Each row below holds a small network's activations on one input, seen along a few directions.
Each table varies a few parts of the input and shows all the possible inputs, shuffled.
Descriptions start from the smaller parts, as in this example, which fits no table here: values(3) and (point or ring(9) or (ring(5) and line(6))).
Shared parts are said once, and a part with two or three values counts as separate values.
In the rows, zero is written as 128.

Other details of the inputs vary at random and push rows far along two fixed directions, the same in every table; ignore that.

A family of inputs:
R1: [ 81 146  89 150 192 109 162  70 178 153 107 146 108]
R2: [105 148 104 141 176 114 149  85 164 141 112 138 120]
R3: [139 114 138 115 114 131 139 145  98 130 136 143 136]
R4: [115 145 122 137 163 121 129 106 154 124 101 145  98]
R5: [138 108 130 129 117 128 148 149 123 138 147 124 144]
R6: [ 94 150 100 144 181 111 149  82 159 149 102 153 107]
R7: [ 93 148  96 150 183 112 156  78 171 149 111 141 113]
R8: [136 129 141 136 133 131 109 124 126 104 115 134  98]
R9: [157 122 145 124 110 133 126 142 103 114 147 119 143]
R10: [142 142 134 128  97 140  82 130 117 102 137  97 145]
R11: [130 108 136 114 116 132 153 152  96 141 138 148 139]
R12: [ 79  89 102  75 100 138 210 186 121 214 158 147 181]
R13: [121  96 130 118 116 124 165 158 129 149 141 142 135]
R14: [ 69  87  96  77 103 139 222 198 121 221 167 155 187]
R15: [163 136 151 127 117 132  96 126  99  96 126 125 130]
R16: [116 139 119 145 161 110 132  99 168 127 110 132 109]
R17: [136 136 129 140 141 125 124 106 135 117 126 125 127]
R18: [139 131 126 140 141 121 122 114 144 118 127 116 128]
R19: [144 139 137 122  95 141  84 124 116 106 130  94 142]
R20: [153 115 139 126 112 128 132 148 117 121 147 114 143]
R21: [136 143 135 129 142 125 112 122 122 115 109 138 110]
R22: [ 93 105 108  95 100 139 180 177 119 184 158 136 175]
R23: [116 141 118 144 160 109 134 101 166 128 114 131 108]
R24: [137 125 126 143 135 122 117 111 142 113 130 116 121]
R25: [160 133 152 130 115 135  93 137 101  98 120 128 114]
R26: [155 124 147 122 112 134 115 138  98 113 132 133 135]
R27: [161 125 147 135 113 135  99 122 107  94 139 114 129]
R28: [162 120 154 140 109 128  98 135 122  95 131 113 122]
R29: [102 109 113  92  97 137 170 166 119 175 147 128 169]
R30: [146 140 139 125  94 141  80 122 115 104 132  92 139]
R31: [ 93 102 110  89  99 138 184 174 119 190 153 135 174]
R32: [160 129 149 119 109 131 113 141  92 108 136 128 135]
R33: [141 136 140 123  97 140  77 124 116 110 138  93 139]
R34: [138 117 143 126 119 137 133 154 113 125 127 140 117]
R35: [152 124 151 121 113 136 119 153 107 110 129 133 118]
R36: [152 128 147 117 113 132 120 154  96 116 130 135 124]
R37: [ 95 137 106 155 175 106 141  86 180 137 105 138  95]
R38: [142 141 133 128  97 142  82 130 117 102 135  98 146]
R39: [134 129 141 141 136 131 109 124 125 106 114 132  96]
R40: [119 104 133 110 120 132 162 169  99 152 132 154 128]
R41: [161 118 145 142 111 131  99 129 116  95 141 105 126]
R42: [107 139 104 150 171 110 142  89 175 138 113 128 115]
R43: [141 138 134 127  98 142  78 129 117 105 142  98 140]
R44: [112 143 120 142 164 122 129 103 157 126 100 145  95]
R45: [141 140 134 130  96 142  83 129 116 103 137  97 143]
R46: [105 140 111 155 167 109 137  93 175 135 108 134 100]
R47: [ 95 147 106 139 176 112 139  92 155 139  96 153  91]
R48: [138 140 135 138 138 127 108 122 119 114 112 135 105]
Description of these inputs: line(6) and (values(2) or ring(6)).
Changing only the line(6) part turns R35 into R39. The same change can be made to R9. Which row results?
Answer: R1
Which other rows agree with R16 in the line(6) part? List them by row number.
Answer: R2, R4, R15, R18, R19, R21, R38
Which other rows does R13 become when the ring(6) part takes its other values? List them by row number.
Answer: R3, R8, R24, R27, R47
Which other rows does R10 become when the line(6) part takes its other values? List them by row number.
Answer: R14, R22, R38, R43, R45
Which other rows does R30 become when the line(6) part takes its other values? List them by row number.
Answer: R12, R19, R29, R31, R33

A family of inputs:
R49: [117 129 122 132 148 114 144 122 134 140 119 143 112]
R50: [156 122 149 128 112 141 112 147 102 107 135 130 127]
R51: [147 116 144  97  76 147 118 181  97 127 156 108 166]
R52: [155 120 149 126 107 141 116 147 104 104 130 125 126]
R53: [ 92 131 109 128 167 112 168 106 162 157 109 155 113]
R54: [122 118 131 116  94 144 112 144 112 136 140 107 145]
R55: [ 90 133 107 131 166 120 170 113 158 157 112 157 116]
R56: [139 168 121 145 148 121  89  78 152 105 111 102 121]
R57: [139 165 121 158 151 117  75  62 147  90 112 104 121]
R58: [117 128 121 130 151 119 144 116 142 140 117 146 114]
R59: [127 164 116 158 152 125  72  55 148  91 118  99 108]
R60: [115 132 119 134 151 123 142 125 135 137 118 146 115]
R61: [150 106 147 114 105 130 133 163  96 126 141 137 135]
R62: [141 103 145 111 106 133 147 160 105 132 133 135 135]
R63: [ 77 105  96 108 153 120 224 164 135 201 133 176 140]
R64: [132 131 134 119  86 142  92 147 116 118 138 106 143]
R65: [159 104 146 142 103 129 117 146 131 107 153 100 138]
What do these inputs look like to the network?
Answer: point or ring(6) or (values(2) and line(5))
Which other rows does R58 become when the values(2) part takes its other values? List them by row number.
Answer: R50
Which other rows does R52 become when the values(2) part takes its other values? List them by row number.
Answer: R62
